Each row below holds a small network's activations on one input, seen along a few directions.
In each table, some parts of the input vary, and every possible input appears once, in random order.
Descriptions start from the smaller parts, as in this example, which fits no table here: values(2) and (point or ring(11) or (line(4) and ring(8))).
Shared parts are said once, and a part with two or three values counts as separate values.
In the rows, 100 means zero.

Other details of the inputs vary at random and push rows far along two fixed directions, the same in every table; ignore that.

A family of inputs:
x1: [23 118 171 27 61 106 89 185 102 97 24 119 58 111 106]
x2: [127 106 65 113 94 86 90 87 85 86 141 91 109 123 110]
x3: [67 104 139 48 98 116 109 122 113 112 65 123 80 93 116]
x4: [168 79 37 105 131 75 50 92 107 105 131 131 119 94 73]
x5: [33 113 116 80 45 122 133 143 55 75 82 75 77 136 121]
x6: [64 118 116 27 58 94 109 146 113 94 88 77 72 131 118]
x7: [17 138 191 10 52 147 122 155 106 80 50 119 56 111 131]
x8: [3 117 193 35 84 143 100 169 110 110 16 127 55 78 123]
x9: [134 59 75 106 152 108 75 94 107 127 104 159 106 73 78]
x10: [145 100 78 114 109 60 87 86 109 93 119 79 119 111 57]
x11: [97 106 30 103 47 105 164 75 62 70 167 13 107 165 125]
x12: [85 92 139 76 115 128 74 123 101 109 78 167 91 81 102]
x13: [68 101 157 34 102 93 48 185 126 107 28 158 67 89 75]
x14: [136 46 68 112 156 107 76 85 104 133 92 156 105 71 92]
x15: [110 147 83 139 49 82 158 74 82 49 144 10 114 151 104]
x16: [115 103 116 145 109 56 50 60 152 153 63 127 131 14 93]
x17: [121 110 112 87 100 100 113 76 109 92 119 94 107 98 94]
x18: [102 143 92 69 38 87 134 94 103 56 146 30 99 152 103]
x19: [163 72 43 145 136 69 65 82 89 105 122 110 129 95 55]
x20: [136 59 66 133 147 74 52 103 96 119 75 143 107 82 81]
x21: [51 121 111 65 42 121 126 132 75 78 103 73 80 144 153]
x22: [91 113 99 109 74 79 122 103 97 85 93 59 99 126 100]
x23: [123 107 124 54 130 67 23 148 148 114 71 164 82 81 92]
x24: [79 106 80 167 76 131 178 42 54 81 142 24 114 125 132]
x25: [94 78 89 131 112 126 121 84 81 108 120 90 106 95 88]
x26: [18 108 146 93 66 159 143 125 68 93 77 83 73 109 135]
x27: [99 97 104 102 113 110 118 88 107 106 106 76 100 87 83]
x28: [106 115 72 152 80 89 128 80 63 72 137 56 116 134 101]
x29: [139 75 92 131 158 103 62 79 108 121 103 168 113 69 96]
x30: [167 72 59 130 158 75 96 39 127 122 109 110 126 81 91]
x31: [84 85 151 114 153 124 45 136 109 129 53 184 88 49 101]
x32: [100 96 82 135 90 123 154 54 70 90 132 77 111 120 135]
x33: [93 132 78 58 40 92 145 100 101 66 147 27 94 160 104]
x34: [128 108 114 102 128 94 92 79 122 102 105 123 108 84 102]
x35: [74 123 95 144 72 137 159 61 61 70 145 40 108 118 109]
x36: [141 83 99 117 158 91 64 83 132 121 93 121 110 50 62]
x37: [76 108 125 114 97 112 136 84 102 102 94 70 102 93 116]
x38: [91 102 127 40 98 78 60 151 137 107 58 136 75 100 115]
x39: [103 102 107 167 82 82 75 55 108 139 82 120 128 32 112]
x40: [168 66 15 102 135 73 66 86 108 114 140 111 119 102 67]
x41: [132 79 34 137 95 83 124 68 63 89 149 53 128 131 68]
x42: [132 93 110 129 164 92 63 85 131 120 87 128 110 52 80]
Description of these inputs: values(2) and (point or (line(4) and ring(5))).
The inputs of x19 and x10 match in every part but the values(2) part. If x24 is changed in the same way as x19 into x10, which row does it become? -> x37
Change only the values(2) part in x1. List by row number the other rows that result. -> x5
Change only the line(4) part in x7. List by row number the other rows that result. -> x13, x27, x33

A family of inputs:
x43: [52 141 129 89 41 123 164 89 83 69 116 37 93 131 131]
x44: [173 77 51 102 139 47 44 97 132 116 108 121 117 90 59]
x45: [101 80 118 93 137 103 64 116 116 124 66 153 94 65 91]
x46: [48 148 142 92 37 105 135 106 92 76 95 53 93 117 126]
x47: [34 105 167 92 97 142 89 136 87 111 52 153 78 71 127]
x48: [56 134 125 63 47 118 142 117 89 71 106 60 83 136 123]
x49: [92 107 123 70 96 80 62 136 121 107 68 125 89 90 93]
x50: [151 111 35 155 83 65 140 30 96 84 163 16 137 124 86]
x51: [106 90 69 133 98 114 129 75 70 93 131 77 111 116 103]
x52: [98 93 70 118 87 115 130 88 67 86 130 73 105 128 107]
x53: [152 63 64 118 156 83 68 82 116 125 102 131 113 75 71]
x54: [43 97 157 82 103 137 79 148 86 110 50 159 75 78 118]
x55: [166 70 55 119 150 72 76 66 127 122 115 111 121 78 69]
x56: [72 109 161 77 111 110 74 122 125 117 54 146 85 62 108]
x57: [102 89 117 114 130 107 83 93 111 121 80 132 101 66 100]
x58: [162 58 51 95 155 76 57 103 117 119 106 138 106 93 68]
x59: [70 119 163 88 98 91 58 128 128 117 46 141 90 59 107]
x60: [103 100 76 103 87 105 130 88 86 86 126 65 103 127 104]
x61: [57 118 99 83 47 130 149 121 53 61 126 62 86 158 127]
x62: [161 92 28 113 101 75 127 56 99 84 161 44 122 135 83]
What is each input in this table made of? -> line(4) and line(5)
The inputs of x61 and x54 match in every part but the line(5) part. If x44 is changed in the same way as x61 into x54, which row does it become? -> x46
Change only the line(4) part in x53. List by row number the other rows that result. -> x50, x51, x55
Change only the line(5) part in x48. List by row number the other rows that result. -> x43, x55, x56, x62

A family of inputs:
x63: [137 74 72 155 143 89 99 46 110 128 104 102 125 63 87]
x64: [87 86 129 72 120 93 34 153 121 126 47 170 84 64 89]
x65: [89 106 103 91 88 97 110 104 98 97 92 80 97 108 93]
x66: [86 101 103 92 90 111 114 115 85 88 104 94 93 122 107]
x67: [74 114 94 93 65 122 145 103 65 74 120 58 93 138 112]
x68: [80 125 98 92 53 99 144 83 89 81 118 46 100 126 122]
x69: [93 108 110 84 96 105 112 109 102 88 102 86 93 112 101]
x70: [123 89 72 165 130 95 103 53 90 119 116 99 125 70 92]
x71: [111 101 114 130 122 111 89 75 98 115 96 125 112 66 99]
x72: [153 76 57 126 137 69 86 73 117 114 109 94 118 91 72]
x73: [80 115 88 92 57 119 143 92 72 75 125 61 98 137 129]
x74: [120 90 98 87 123 91 83 105 124 107 94 122 95 94 93]
x75: [59 131 120 95 53 106 128 112 82 77 107 67 91 129 124]
x76: [81 125 108 100 60 110 137 96 80 68 125 55 102 132 104]
x77: [48 137 155 65 62 120 111 142 90 73 81 102 78 121 119]
x78: [102 96 95 91 100 89 95 102 110 109 93 98 101 94 93]
x79: [56 103 154 60 98 107 54 167 105 108 39 152 72 82 100]
x80: [101 117 106 98 82 98 110 95 97 84 114 89 101 119 107]
x81: [97 114 97 100 80 100 112 94 98 90 120 81 106 114 101]
x82: [104 73 101 75 132 101 54 133 110 125 70 163 89 80 86]
x83: [100 99 106 101 106 91 80 118 101 101 88 109 99 97 94]
x84: [112 103 98 95 97 91 88 97 108 99 108 109 103 98 102]
x85: [129 103 51 123 87 95 144 55 97 86 153 35 119 124 94]
x86: [150 59 43 168 151 102 105 38 90 120 134 99 130 80 87]
x87: [117 81 89 93 121 96 81 109 102 107 95 131 96 100 97]
x88: [106 95 100 134 113 116 125 60 98 105 116 81 112 84 106]
x89: [127 76 93 89 140 89 70 110 120 116 87 128 99 80 70]
x90: [126 83 84 107 119 79 59 105 116 120 90 131 106 78 93]
x91: [102 100 105 87 103 88 91 106 113 106 89 105 96 99 100]
x92: [48 119 158 39 74 119 92 150 112 95 64 127 67 98 127]
The inputs of x78 and x82 match in every part but one. If x91 is changed in the same way as x78 into x82, which row does it become? -> x87
What is each input in this table made of? -> values(5) and (point or ring(5))
Change only the ring(5) part in x79. List by row number the other rows that result. -> x64, x75, x83, x90
Change only the values(5) part in x86. List by row number the other rows that result. -> x63, x70, x71, x88

A family of inputs:
x93: [101 91 82 97 94 116 120 95 80 90 125 91 99 121 109]
x94: [143 70 63 101 141 86 82 93 110 110 107 120 107 100 77]
x95: [118 110 98 108 95 78 97 87 115 102 105 85 108 94 99]
x96: [35 150 146 55 28 110 140 133 94 72 89 51 79 133 127]
x97: [105 82 117 145 142 114 79 80 104 133 77 144 109 53 99]
x98: [121 88 69 103 108 88 97 98 96 99 114 88 105 112 83]
x99: [84 85 94 147 114 133 119 76 72 113 102 108 108 76 111]
x100: [67 139 116 85 44 122 158 85 83 67 127 46 97 135 125]
x101: [143 83 77 117 131 79 71 89 113 111 106 119 113 83 83]
x102: [121 80 61 102 107 95 99 101 88 98 118 89 102 117 89]
x103: [41 105 165 39 98 127 69 170 105 104 50 166 60 88 113]
x104: [151 93 48 120 107 76 125 52 116 99 139 50 120 115 83]
x105: [99 119 94 100 68 100 137 71 104 85 129 52 107 117 110]
x106: [109 121 85 120 74 91 133 71 92 81 133 50 113 119 106]
x107: [112 98 95 166 117 103 124 31 104 115 115 73 128 65 104]
x108: [32 131 134 74 39 135 142 132 63 65 104 74 77 141 142]
x109: [135 71 99 74 152 82 47 119 135 126 68 158 95 71 72]
x110: [81 104 140 52 100 95 64 151 118 108 55 138 80 88 92]
x111: [75 94 127 66 99 104 58 156 97 107 61 152 79 97 104]
x112: [142 95 47 122 102 78 114 67 94 93 138 58 119 118 80]
x113: [111 95 96 164 115 110 124 41 92 112 114 79 122 72 104]
x114: [77 121 103 101 64 110 135 98 75 75 118 68 98 129 118]
x115: [120 92 94 98 117 78 60 114 115 109 83 128 102 87 85]
x116: [55 94 150 116 118 135 92 113 90 118 61 147 93 60 115]
x117: [33 158 150 69 21 105 134 128 95 70 91 52 84 131 133]
x118: [78 102 141 61 107 115 73 139 113 108 70 149 82 89 103]
x119: [106 84 107 83 127 82 41 137 115 118 64 159 93 79 84]
x120: [144 90 48 118 110 88 126 61 96 92 142 62 117 122 86]
x121: [143 88 73 116 125 64 64 91 122 112 102 109 116 84 75]
x122: [117 67 80 82 133 103 77 120 102 109 93 135 89 101 90]
What is each input in this table made of? -> line(5) and (point or ring(5))
Change only the line(5) part in x99. List by row number the other rows that result. -> x97, x107, x113, x116
Which other rows agree with x101 in the line(5) part? List them by row number. -> x97, x112, x115, x118, x120
Change only the line(5) part in x103. List by row number the other rows that result. -> x93, x100, x105, x118
